Each row below holds a small network's activations on one record, seen along a few directions.
Records have a field called VETEZ. Each example row is followed by its value.
Other fields move the rows too, some of them a lot.
In the rows, zero is written as 500.
Random noise pushes rows far along 13 fixed directions. That doesn't count. These rows show it; they differ only by the noise:
[606 563 685 520 456 415 533 468 540 463 489 432 302 345 682 430 307 515
 550 439 601 361 326 709 748 415 363 508 469 663 837 550 670 454]
[295 237 247 558 368 449 475 495 387 408 514 472 542 615 457 306 692 529
 602 532 620 583 610 300 475 591 313 281 359 495 371 316 244 705]
[332 400 520 607 366 501 534 464 300 501 344 547 253 350 535 439 686 784
 476 598 677 346 441 578 393 572 296 414 477 801 575 560 367 423]
[366 443 484 648 570 543 476 380 564 430 546 502 579 538 341 607 479 670
 540 502 341 605 477 242 521 704 335 334 297 402 407 379 516 572]
[508 539 657 394 366 388 488 644 475 564 500 654 558 461 524 376 528 552
 660 402 624 626 454 518 652 499 518 530 448 553 538 223 405 501]
[675 516 645 337 669 465 423 870 338 499 561 457 434 405 449 437 464 427
 568 533 563 666 528 656 396 527 417 736 868 392 321 473 488 400]
[354 603 519 306 434 603 395 694 480 532 456 473 676 473 443 627 722 495
 490 510 336 538 437 547  58 287 499 443 875 485 318 637 504 519]
[387 633 107 411 306 504 462 479 442 641 637 473 718 680 607 498 581 608
 477 547 241 424 429 409 377 566 405 542 334 612 362 534 599 738]
[228 449 418 508 402 594 442 397 489 480 497 500 463 380 315 635 501 701
 654 418 499 346 405 396 432 407 282 144 301 588 446 358 569 672]
[499 493 435 482 665 640 298 590 506 482 550 594 585 644 414 424 316 515
 384 522 688 599 549 331 469 464 429 359 486 507 581 520 598 628]
[473 553 526 611 437 625 462 330 561 576 564 540 453 516 419 608 456 615
 428 399 442 393 382 414 416 404 541 328 371 612 479 491 429 519]
[725 486 329 566 450 409 530 404 485 545 722 342 491 664 596 343 479 485
 470 409 428 521 499 343 582 463 461 385 498 489 479 484 396 639]
[591 466 501 713 486 428 519 465 368 546 462 595 320 592 675 289 513 730
 288 697 660 588 507 438 633 842 407 696 358 777 706 585 421 350]
[321 633 417 450 370 506 575 548 443 598 446 681 927 592 625 480 747 638
 504 441 199 369 382 503 325 560 495 512 456 448 363 524 403 699]
[322 649 537 246 339 587 263 450 567 522 519 551 310 439 411 708 351 527
 609 537 712 653 451 706 449 452 450 608 394 722 425 355 461 343]

[621 453 430 580 437 463 555 455 461 456 604 333 407 491 624 434 529 427
 459 508 380 360 456 555 421 413 484 442 646 498 537 701 493 548] | fola
[428 590 362 443 413 553 456 450 439 610 615 546 511 487 382 621 440 604
 604 462 463 427 453 497 478 480 468 514 302 563 321 344 527 583] | kurir
[519 417 385 558 448 521 470 515 627 476 603 423 557 684 492 439 480 223
 442 484 428 638 553 420 506 472 687 616 445 409 410 436 396 520] | giku
[663 475 388 646 544 535 489 620 409 709 634 486 516 578 395 431 496 591
 352 504 436 507 517 176 436 420 584 371 515 567 534 519 667 605] | dubod
[450 427 641 491 658 548 499 472 547 448 406 655 609 482 466 492 360 389
 545 341 664 388 504 613 612 431 528 393 418 313 558 432 409 589] | dubod
[323 561 684 432 601 634 340 241 718 381 360 631 422 471 471 650 250 440
 458 439 780 484 537 653 563 366 520 338 395 502 677 539 416 395] | fami
[644 482 294 567 505 386 585 498 407 540 596 259 348 494 569 424 479 565
 466 564 392 392 479 444 601 534 378 554 505 588 535 618 701 541] | pora
[366 340 495 624 436 455 465 344 654 384 416 433 334 551 536 548 508 503
 431 706 545 709 608 336 646 675 510 470 397 618 706 474 588 346] | fami
[310 635 445 383 387 508 488 392 573 531 321 654 777 645 634 482 695 631
 425 490 505 506 501 427 377 396 536 334 498 562 598 607 417 566] | fami
[661 468 640 672 701 689 505 619 400 625 563 616 447 466 307 542 381 463
 381 422 463 413 480 479 362 532 736 646 498 436 281 448 375 434] | tupul
[730 423 463 479 640 335 480 565 635 269 592 110 467 639 668 334 364 163
 420 626 451 773 542 468 670 485 406 590 771 337 747 729 769 446] | fola
[545 381 429 747 699 452 587 621 372 438 513 460 672 595 485 402 655 637
 367 663 242 648 588 146 427 868 386 548 571 342 426 594 590 564] | kurir
[445 391 712 481 673 564 502 733 348 426 309 675 567 345 471 370 565 560
 511 456 789 355 529 589 427 371 443 321 746 449 636 545 503 575] | kurir
[378 601 453 318 463 556 323 563 578 501 549 445 489 515 347 706 518 500
 517 678 456 813 572 437 313 585 476 640 545 527 324 448 606 365] | pesap
[452 513 621 447 534 351 653 487 481 386 345 514 594 382 667 411 547 525
 669 449 514 423 437 685 680 579 310 547 448 393 589 481 455 507] | pesap
[692 574 375 534 178 335 591 287 626 584 741 185 326 541 671 618 545 415
 520 479 147 557 398 465 543 470 626 581 501 628 485 518 481 417] | dubod
[521 342 320 535 323 512 441 532 453 505 568 442 486 691 585 324 704 426
 356 594 605 573 605 336 320 395 588 399 639 646 563 573 308 562] | tupul
[388 574 292 392 511 591 412 494 423 471 495 448 602 533 491 566 632 573
 444 560 460 409 519 501 192 376 365 325 660 517 420 724 523 644] | lofik
[444 426 382 495 623 530 452 519 462 344 522 385 486 537 474 486 462 406
 525 623 504 567 561 576 441 644 310 600 467 403 403 589 448 539] | buga
[483 419 511 503 440 502 413 332 596 352 478 414 268 499 550 452 402 394
 492 502 830 543 534 569 635 385 435 365 411 615 701 525 389 453] | lofik
[697 219 533 828 334 378 625 382 552 415 519 320 247 611 708 171 526 138
 355 431 631 398 481 498 697 356 735 470 415 633 754 545 246 475] | pora
[526 381 585 568 438 472 474 342 576 421 473 380 235 472 409 480 535 553
 520 511 745 692 556 395 582 467 469 329 456 628 615 439 341 349] | buga
[474 384 650 542 556 482 554 737 422 504 356 594 542 414 460 360 583 501
 551 490 628 533 501 487 499 497 520 535 553 490 548 408 484 459] | tupul
[616 269 563 721 564 519 506 486 484 409 587 327 173 468 380 494 492 300
 473 544 542 585 571 552 456 550 603 610 542 453 310 473 232 322] | pora
[549 620 533 325 520 583 430 346 506 475 570 445 493 431 442 564 459 579
 562 323 611 355 452 629 376 210 352 157 648 486 468 573 352 634] | buga
[606 322 495 789 517 546 506 522 654 487 613 385 500 656 444 415 489 269
 318 567 371 624 513 165 520 511 706 509 412 468 584 501 573 503] | pesap
[501 441 533 709 270 457 658 339 641 506 519 436 627 617 780 413 648 271
 411 421 221 324 345 618 514 452 708 575 451 481 563 605 282 556] | giku
[890 460 537 498 687 471 452 626 331 613 667 611 394 545 408 298 347 556
 468 372 825 497 633 361 633 441 590 390 628 450 479 369 368 569] | lofik
[295 768 292  91 441 649 246 640 486 583 507 659 772 665 519 644 445 425
 477 573 515 614 558 657 217 452 580 722 560 534 285 544 529 592] | giku
[635 425 380 522 652 551 504 666 364 537 655 401 372 442 386 463 331 388
 491 534 467 396 506 585 466 532 455 698 495 431 289 510 614 557] | fola

Here are new rows. What is VETEZ for each?
[334 506 565 379 694 616 386 473 584 366 372 530 569 475 429 639 395 448
 531 564 626 554 539 604 439 511 392 481 542 371 485 568 563 472] | pesap
[399 416 296 576 400 562 563 482 404 510 491 507 477 526 675 371 431 289
 479 469 547  53 412 801 522 365 507 601 259 607 505 612 414 702] | pora
[503 672 687 474 635 714 504 574 534 623 520 804 779 428 367 642 339 456
 533 217 380 213 334 658 408 298 729 433 413 296 368 416 455 668] | dubod
[383 372 380 550 417 519 457 551 540 459 411 377 524 560 584 377 597 364
 366 585 518 456 527 395 421 304 525 371 587 566 704 678 628 579] | fami
[694 507 802 606 592 488 606 634 418 618 425 785 587 413 487 342 509 598
 469 293 655 332 450 471 632 397 722 397 553 451 612 398 354 491] | lofik
[287 534 434 392 578 548 490 566 424 410 347 655 751 478 603 535 516 517
 511 567 433 401 517 649 444 625 403 606 517 413 472 578 569 611] | kurir
[584 752 402 230 432 490 342 299 523 648 652 464 382 591 377 712 476 689
 549 477 554 769 575 450 424 522 471 534 478 634 322 424 404 348] | buga
[550 310 439 694 314 380 587 381 555 463 542 279 343 522 501 391 635 398
 515 525 444 627 516 273 582 495 566 438 412 572 539 401 402 461] | pesap
[711 233 438 722 696 626 441 498 470 404 637 412 396 642 364 412 447 325
 324 484 592 558 640 329 369 437 577 387 646 345 344 545 255 514] | kurir
[404 364 524 555 662 517 455 481 422 382 323 576 380 503 482 396 541 597
 400 631 793 540 664 463 446 593 389 380 606 526 585 595 370 416] | fami
